These are the activations of a small neural network, seen along a few directions. Each row is one input.
In each table, some parts of the input vary, and every possible input appears once, in random order.
A made-up example of a description, with smaller parts first: line(4) and (point or ring(9) or (values(2) and ring(8))).
Shared parts are said once, and a part with two or three values counts as separate values.

Other details of the inputs vary at random and push rows far along two fixed directions, the same in every table; ignore that.

Rows:
x1: [-20  19  29 -52  22 -21  16 -18  26 -20  -5   1  -1]
x2: [ 12 -27  15  18  22   9   2   1   5  41  20  36  12]
x3: [  3  -1 -30  31 -41  13 -13  20 -36  -4 -13 -17 -11]
x4: [-13  14  27 -45  29 -16  15 -17  32 -27 -11  -1  -1]
x5: [-11  22  29 -49  27 -24  13 -23  29 -24  -2   1   5]
x6: [  6   8 -36  38 -45  20 -10  13 -24   0 -11 -14   1]
x7: [ 16  47 -12  -9  -4  -4 -22  -3 -10 -63 -47 -27  12]
x8: [ 13  -7 -35  37 -29  16 -15  15 -34 -12 -22 -18  -9]
x9: [ 11  29 -28  51 -32  29 -19  23 -22  13 -21  13  18]
x10: [ -1 -40  -1   7  10   1  15  -8   5  27  29   9 -12]
x11: [ -6 -22  16   6  10  11   7  15   5  52  25  27   6]
x12: [ -9  77   7 -17  -4   8 -14  12   4 -31 -48   7  24]
x13: [ 15 -45   0  13  19 -10   2 -12  -1  19  34   5 -10]
x14: [-13 -35   1   4  -3   2  16  -1  15  34  34   2 -15]
x15: [ 14   2 -41  44 -34  24 -10  10 -25 -11 -22 -14   1]
x16: [ 17  -7 -36  39 -27  16 -16  13 -33 -12 -19 -18  -7]
x17: [ -1 -30  16  11  17  11   7   7   1  44  15  35   3]
x18: [ -6  55 -10 -23 -18   0  -7  -1  -8 -47 -44 -20   9]
x19: [  3 -43   5   7   8 -12   7  -7  -5  24  31   7 -16]
x20: [  4  13  27 -40  38 -26   1 -21  24 -38  -7  -7   2]
x21: [-25  20  33 -53  19 -20  18 -13  33 -17  -1  -2  -3]
x22: [-17  25  33 -50  22 -22  14 -18  35 -21   1  -2   4]
x23: [  3 -36   1  12   5  -6  14 -12   7  28  32  12  -7]
x24: [ -9  16  27 -45  33 -17  14 -20  34 -29  -9  -1   2]
x25: [ -3 -41   4   5   4  -8   8   0   6  26  35   0 -18]
x26: [  2 -40   4   9   6  -9   6  -3   6  24  37   0 -14]
x27: [ -7  10  27 -50  35 -25   3 -16  16 -31  -5  -6  -4]
x28: [ -2  19 -22  29 -35  34 -14  35 -31  20 -24   3  13]
x29: [ -6  50 -15 -21 -14   7  -9   2 -11 -50 -48 -23   7]
x30: [ -3  27 -25  42 -35  30 -14  29 -24  16 -25  13   9]
x31: [-27  20  27 -54  17 -17  15 -11  37 -16   0  -9  -4]
x32: [ -2 -14  14  22  13   6   7   5  14  47  26  37   6]
x33: [ 18   2 -41  45 -33  23 -11   8 -24 -11 -21 -14   4]
x34: [  6 -39   7  13   7 -12   5  -6   2  23  36   6 -11]
x35: [-16  13  29 -52  23 -25   6  -9  25 -25   0 -11  -7]
x36: [ -1 -39   8   7   3 -10   8  -1   0  26  34   5 -17]
x37: [ 11 -42   4  13  11 -15   4 -12  -2  21  34   8 -10]
x38: [-14  23  27 -50  23 -20  10 -19  40 -20   4  -8   5]
x39: [  3 -39   8  11   6 -12   7  -5   1  24  36   6 -14]
x40: [  8 -42   5  11  10 -14   6 -10  -3  22  33   8 -13]
x41: [ 12  14 -23  39 -25  34 -18  25 -34  12 -29  12  15]
x42: [  2  53 -15 -18  -8   4 -11  -4  -7 -53 -44 -22  13]
x43: [ 20  -5 -38  37 -25  14 -19   9 -37 -11 -12 -18  -3]
x44: [  5  52 -11 -17 -14  -5 -20   2  -7 -55 -38 -31  10]
x45: [ -2   7 -34  33 -47  22  -6  17 -26   3 -13 -15  -5]
x46: [ -2 -22  15  10  12  10   6  11   6  50  27  27  10]
x47: [ -8 -34   0   7  -1   0  14  -4  16  32  36   2 -11]
x48: [ -1  45  -8 -22 -14  -7 -16   3 -19 -52 -44 -23   2]
x49: [  2 -22  15  11  12   9   4   9   7  50  28  27  13]
x50: [ 17  15 -24  42 -23  32 -20  22 -33  10 -28  12  19]
x51: [  7 -39  -2  12  13  -1  12 -13   7  25  32   9  -6]
x52: [ -2  14  26 -49  36 -25   1 -18  17 -34  -5  -7  -1]
Each input here is: line(4) and (values(3) or (values(2) and line(5))).
Changing only the line(4) part turns x30 into x32. The same change can be made to x4. Which row results?
> x15
Which other rows does x9 become when the values(3) part takes its other values? List them by row number.
> x2, x49
Which other rows does x1 become when the values(2) part takes its other values? List them by row number.
> x48
Which other rows agree with x52 in the line(4) part? List them by row number.
> x10, x11, x12, x14, x16, x18, x19, x24, x25, x36, x41, x45
